Each row below is a small network's average activation on inputs in which a field has the value named, seen along a few directions.
Values that are neighbours, or in one group, have similar rows; names and order tell nothing.
In the rows, zero is written as 500.
Strong random noise was added to every row along 20 fixed directions; ignore it. To show where, here is one row again and again, with new noise each time:
[530, 459, 505, 515, 521, 564, 422, 481, 415, 510, 491, 339, 444, 451, 329, 324, 425, 686, 408, 451, 651, 588, 411, 723, 371, 465, 377, 389, 609, 317, 371]
[432, 571, 455, 478, 486, 653, 649, 286, 630, 543, 432, 588, 327, 437, 650, 412, 357, 424, 437, 644, 529, 448, 472, 544, 552, 640, 371, 643, 306, 411, 632]
[355, 471, 460, 421, 392, 332, 459, 352, 592, 532, 488, 406, 418, 372, 558, 487, 550, 630, 390, 604, 626, 270, 708, 436, 265, 374, 691, 585, 490, 581, 582]
[431, 427, 376, 545, 415, 572, 454, 342, 486, 582, 391, 564, 490, 592, 564, 513, 508, 368, 633, 440, 398, 490, 600, 526, 619, 548, 384, 506, 548, 631, 476]
[540, 471, 644, 356, 521, 590, 513, 621, 481, 451, 575, 647, 392, 644, 304, 564, 456, 382, 460, 641, 324, 387, 279, 369, 551, 409, 643, 497, 358, 407, 602]
[615, 479, 426, 569, 615, 375, 520, 734, 562, 542, 465, 460, 651, 535, 486, 528, 568, 507, 431, 442, 484, 543, 336, 544, 374, 425, 607, 547, 381, 320, 672]
[588, 528, 359, 434, 732, 457, 564, 561, 448, 637, 336, 541, 546, 400, 547, 363, 568, 366, 552, 695, 492, 669, 429, 431, 676, 428, 544, 474, 453, 585, 465]
[539, 737, 594, 433, 526, 323, 684, 478, 519, 495, 593, 394, 397, 668, 651, 300, 679, 539, 286, 583, 703, 501, 634, 311, 398, 326, 489, 510, 496, 565, 506]
[431, 638, 541, 523, 470, 561, 541, 298, 596, 440, 462, 510, 397, 287, 510, 472, 460, 494, 326, 674, 546, 425, 489, 529, 482, 608, 460, 517, 364, 474, 579]
[510, 428, 609, 462, 290, 396, 632, 571, 361, 457, 715, 564, 459, 552, 530, 425, 441, 502, 486, 459, 562, 422, 403, 393, 569, 460, 480, 525, 344, 406, 497]
[479, 514, 408, 558, 377, 447, 572, 443, 307, 607, 535, 517, 576, 532, 306, 498, 436, 416, 514, 541, 357, 505, 632, 536, 496, 507, 538, 407, 676, 554, 502]
[539, 541, 641, 587, 539, 452, 551, 520, 476, 463, 495, 486, 513, 619, 530, 641, 439, 492, 447, 352, 600, 533, 500, 488, 512, 654, 376, 601, 549, 531, 567]
[554, 562, 458, 611, 311, 366, 569, 537, 457, 437, 577, 481, 600, 670, 430, 457, 635, 295, 326, 604, 584, 376, 518, 438, 357, 279, 514, 596, 384, 467, 735]
[505, 592, 463, 355, 529, 588, 481, 481, 518, 354, 483, 566, 534, 405, 324, 386, 545, 589, 508, 677, 463, 523, 400, 484, 560, 467, 641, 396, 686, 612, 451]
[404, 539, 543, 520, 368, 445, 483, 276, 400, 425, 576, 507, 439, 457, 441, 454, 427, 476, 362, 710, 767, 410, 568, 596, 402, 614, 451, 638, 512, 640, 403]
[455, 373, 718, 507, 468, 432, 537, 378, 469, 571, 390, 585, 548, 322, 527, 440, 483, 491, 475, 475, 369, 605, 620, 638, 381, 562, 502, 470, 436, 544, 492]
[407, 528, 380, 583, 478, 514, 478, 629, 366, 399, 615, 467, 519, 417, 366, 479, 486, 444, 468, 575, 517, 409, 365, 533, 587, 702, 510, 411, 430, 387, 427]
[577, 584, 518, 531, 468, 339, 671, 347, 521, 643, 372, 617, 585, 413, 557, 443, 572, 508, 488, 421, 489, 640, 583, 422, 613, 544, 405, 436, 484, 637, 535]
[382, 385, 391, 527, 375, 452, 531, 542, 477, 451, 496, 517, 578, 579, 558, 392, 588, 406, 482, 517, 389, 396, 488, 598, 398, 500, 562, 574, 376, 421, 618]
[502, 613, 520, 457, 437, 458, 667, 413, 589, 430, 474, 674, 551, 726, 491, 410, 616, 560, 459, 392, 380, 550, 487, 467, 519, 592, 498, 468, 610, 604, 596]
[501, 599, 447, 338, 404, 420, 567, 390, 531, 450, 430, 567, 546, 413, 370, 440, 531, 622, 307, 581, 622, 383, 280, 556, 529, 544, 505, 358, 415, 457, 415]
[427, 415, 468, 603, 489, 506, 454, 554, 415, 390, 510, 273, 448, 422, 863, 513, 482, 445, 440, 427, 383, 489, 458, 532, 574, 398, 473, 552, 394, 378, 596]


REL, 14 values:
dusuf: [476, 414, 487, 653, 545, 357, 408, 418, 429, 639, 501, 385, 320, 665, 568, 502, 619, 506, 456, 325, 584, 521, 546, 394, 540, 419, 338, 550, 337, 477, 528]
vubul: [529, 627, 730, 561, 461, 545, 529, 445, 468, 462, 561, 363, 474, 641, 423, 558, 543, 550, 435, 492, 479, 541, 578, 529, 404, 555, 327, 673, 513, 494, 504]
guda: [519, 577, 470, 442, 447, 515, 544, 365, 622, 512, 458, 642, 554, 366, 438, 601, 459, 492, 465, 606, 318, 442, 495, 465, 495, 443, 690, 406, 513, 565, 583]
sovog: [439, 480, 535, 380, 374, 444, 536, 532, 578, 455, 559, 501, 522, 379, 472, 486, 559, 642, 544, 547, 361, 358, 552, 376, 443, 391, 677, 519, 469, 475, 644]
dinez: [428, 486, 570, 413, 460, 416, 430, 400, 501, 413, 446, 533, 509, 365, 426, 705, 517, 647, 502, 489, 409, 414, 473, 405, 628, 622, 604, 509, 537, 636, 512]
motoz: [547, 676, 428, 585, 487, 631, 525, 532, 672, 479, 520, 549, 596, 515, 379, 395, 592, 422, 461, 545, 454, 541, 605, 613, 289, 505, 467, 349, 496, 389, 492]
vagu: [575, 546, 553, 464, 466, 626, 504, 580, 424, 514, 694, 506, 468, 608, 468, 354, 452, 385, 535, 629, 500, 561, 527, 539, 430, 338, 500, 388, 547, 454, 308]
lup: [553, 405, 700, 312, 400, 372, 775, 555, 314, 457, 507, 506, 588, 312, 625, 546, 253, 588, 468, 481, 560, 508, 437, 447, 658, 453, 493, 637, 504, 446, 596]
nirar: [489, 459, 548, 549, 445, 487, 497, 493, 490, 409, 493, 626, 586, 591, 347, 476, 585, 418, 440, 547, 500, 475, 503, 582, 392, 491, 532, 536, 448, 518, 581]
pabu: [414, 410, 340, 473, 419, 426, 399, 457, 557, 416, 327, 402, 607, 418, 547, 416, 732, 531, 470, 457, 563, 405, 595, 504, 446, 349, 544, 398, 510, 559, 539]
bubit: [449, 518, 583, 288, 448, 388, 664, 368, 437, 551, 429, 468, 490, 467, 661, 651, 384, 521, 447, 556, 529, 398, 692, 419, 537, 509, 546, 577, 608, 680, 471]
biref: [477, 382, 293, 499, 425, 516, 464, 592, 464, 402, 614, 473, 468, 433, 587, 335, 525, 660, 617, 371, 518, 544, 468, 434, 601, 311, 604, 311, 631, 451, 463]
vebov: [468, 420, 498, 348, 534, 460, 458, 561, 562, 499, 380, 472, 522, 325, 633, 489, 563, 540, 541, 456, 447, 440, 492, 419, 571, 347, 585, 384, 443, 495, 465]
sule: [517, 608, 423, 328, 478, 413, 526, 418, 441, 455, 487, 420, 577, 627, 578, 481, 593, 543, 417, 683, 533, 482, 535, 527, 433, 315, 591, 628, 625, 648, 424]
The values of REL form a tree with 3 forks.
List every value one step from sovog, in the order listed.
Answer: dinez, vagu
List every value one step from lup, in the order listed.
Answer: vebov
List every value one step from dusuf, in the order listed.
Answer: biref
List every value one step from motoz, in the order listed.
Answer: vubul, sule

DIMA, 10 values:
fuve: [604, 563, 353, 496, 658, 638, 571, 480, 428, 868, 525, 401, 215, 719, 543, 570, 326, 454, 595, 456, 456, 571, 480, 388, 709, 466, 298, 460, 414, 321, 381]
raz: [434, 450, 574, 273, 502, 468, 596, 637, 411, 374, 408, 709, 641, 618, 507, 522, 575, 256, 471, 556, 275, 447, 535, 495, 537, 476, 673, 248, 578, 617, 404]
mupa: [580, 535, 584, 541, 605, 340, 535, 480, 545, 521, 564, 600, 442, 347, 470, 480, 473, 671, 361, 552, 344, 656, 370, 457, 436, 513, 745, 525, 470, 498, 614]
fanof: [509, 604, 540, 398, 503, 568, 758, 416, 341, 545, 523, 424, 395, 518, 394, 419, 226, 774, 478, 490, 334, 586, 391, 560, 640, 701, 392, 666, 701, 340, 649]
bubon: [324, 362, 623, 625, 612, 317, 645, 626, 451, 579, 559, 567, 405, 517, 542, 262, 537, 440, 435, 408, 665, 522, 750, 487, 258, 679, 507, 547, 317, 400, 551]
dubu: [477, 400, 468, 557, 546, 664, 477, 518, 478, 518, 542, 596, 435, 340, 556, 742, 138, 310, 616, 480, 397, 460, 606, 478, 559, 492, 634, 406, 658, 493, 613]
vip: [507, 495, 230, 402, 394, 435, 566, 638, 461, 446, 478, 506, 626, 628, 714, 554, 493, 367, 453, 423, 718, 325, 283, 508, 689, 478, 447, 318, 402, 426, 364]
gep: [441, 446, 573, 313, 570, 640, 451, 499, 646, 445, 216, 333, 508, 473, 468, 496, 595, 548, 315, 496, 339, 382, 381, 699, 330, 406, 454, 418, 325, 214, 608]
ler: [286, 425, 628, 410, 561, 632, 490, 593, 487, 417, 603, 504, 285, 672, 416, 215, 612, 518, 522, 498, 423, 414, 580, 498, 391, 602, 528, 352, 479, 398, 393]
kaguk: [561, 705, 579, 575, 535, 375, 631, 261, 594, 661, 453, 717, 369, 278, 478, 534, 482, 440, 280, 574, 540, 568, 507, 382, 591, 674, 467, 269, 309, 587, 421]
The values of DIMA form 3 separate groups.
List the group mates of raz, in the order listed.
Answer: fuve, gep
List the group mates of fanof, in the order listed.
Answer: mupa, kaguk

GEGIS, 10 values:
mosu: [463, 754, 355, 722, 295, 664, 649, 789, 430, 519, 844, 362, 621, 578, 468, 229, 557, 138, 528, 583, 632, 368, 773, 557, 290, 473, 329, 155, 394, 210, 313]
nak: [553, 658, 352, 781, 639, 89, 518, 404, 331, 832, 365, 272, 519, 671, 222, 517, 755, 420, 228, 558, 836, 520, 745, 442, 300, 448, 339, 578, 455, 578, 554]
salik: [420, 519, 471, 640, 523, 293, 433, 438, 217, 575, 624, 279, 505, 616, 549, 478, 458, 599, 441, 536, 590, 626, 607, 709, 406, 721, 382, 710, 650, 588, 286]
foge: [435, 313, 513, 306, 724, 426, 256, 802, 347, 277, 361, 358, 636, 393, 664, 546, 730, 413, 524, 631, 274, 466, 285, 506, 596, 387, 794, 470, 417, 590, 364]
finiz: [673, 441, 357, 564, 617, 531, 231, 455, 898, 626, 488, 625, 399, 459, 470, 744, 460, 582, 631, 486, 656, 455, 391, 327, 464, 296, 697, 647, 485, 630, 671]
bek: [471, 339, 351, 554, 749, 285, 366, 487, 555, 594, 191, 598, 480, 658, 610, 270, 840, 491, 347, 291, 579, 692, 441, 594, 436, 438, 476, 260, 373, 518, 408]
zet: [353, 409, 317, 460, 661, 626, 624, 640, 307, 592, 300, 357, 561, 447, 313, 223, 454, 317, 493, 701, 425, 534, 665, 745, 317, 636, 490, 523, 622, 327, 576]
murev: [565, 418, 441, 498, 531, 669, 539, 638, 381, 366, 570, 306, 668, 467, 643, 47, 567, 484, 574, 624, 463, 820, 613, 756, 313, 102, 545, 519, 741, 383, 455]
limi: [488, 526, 553, 612, 493, 364, 447, 350, 582, 500, 492, 291, 301, 490, 654, 409, 585, 699, 333, 386, 624, 497, 677, 339, 388, 228, 536, 545, 604, 549, 714]
romi: [597, 398, 227, 451, 659, 529, 401, 407, 557, 430, 374, 635, 280, 565, 773, 951, 194, 436, 544, 434, 405, 474, 162, 252, 987, 386, 653, 550, 596, 646, 700]
The values of GEGIS form 3 separate groups.
List the group mates of mosu, in the order listed.
Answer: finiz, limi
List the group mates of foge, in the order listed.
Answer: salik, zet

ZUM, 10 values:
sibu: [385, 606, 314, 559, 528, 482, 468, 578, 605, 485, 470, 412, 422, 594, 351, 491, 604, 406, 369, 554, 625, 228, 564, 398, 354, 527, 508, 477, 392, 368, 666]
defav: [307, 467, 298, 632, 443, 573, 400, 487, 494, 469, 519, 528, 426, 751, 555, 492, 601, 252, 463, 486, 219, 380, 687, 578, 377, 537, 579, 387, 531, 483, 536]
kabas: [630, 572, 930, 292, 675, 665, 576, 547, 606, 520, 257, 477, 666, 795, 613, 635, 561, 331, 454, 505, 282, 572, 487, 670, 371, 396, 391, 611, 478, 525, 519]
gik: [441, 269, 452, 664, 462, 447, 405, 318, 333, 537, 508, 596, 356, 535, 610, 444, 446, 472, 505, 425, 431, 641, 363, 627, 662, 555, 371, 576, 342, 496, 454]
lonem: [496, 668, 772, 574, 613, 437, 438, 624, 319, 352, 563, 300, 565, 580, 508, 661, 677, 414, 357, 497, 445, 521, 472, 433, 574, 557, 411, 514, 471, 595, 347]
kivap: [502, 303, 323, 411, 306, 369, 495, 678, 374, 558, 535, 486, 755, 414, 451, 497, 448, 456, 647, 600, 641, 342, 364, 582, 496, 473, 563, 689, 385, 458, 484]
vugot: [517, 557, 468, 394, 702, 395, 493, 353, 486, 689, 299, 390, 477, 495, 592, 455, 612, 579, 376, 574, 355, 663, 520, 606, 493, 452, 499, 434, 491, 531, 351]
faki: [493, 357, 294, 523, 439, 417, 473, 643, 349, 503, 583, 746, 608, 591, 434, 627, 460, 254, 566, 494, 435, 411, 256, 474, 700, 589, 632, 327, 327, 477, 417]
nafi: [488, 420, 572, 615, 700, 498, 448, 582, 378, 574, 472, 328, 361, 323, 486, 466, 445, 378, 372, 655, 473, 595, 598, 511, 367, 373, 595, 453, 411, 384, 576]
ded: [459, 538, 438, 711, 401, 483, 762, 668, 328, 396, 658, 468, 415, 588, 686, 397, 379, 282, 430, 290, 549, 509, 665, 366, 603, 595, 380, 299, 600, 365, 620]
The values of ZUM form a network in which each value has 3 neighbours.
List every value one step from kivap, in the order listed.
Answer: sibu, kabas, ded
List every value one step from vugot, in the order listed.
Answer: defav, gik, nafi
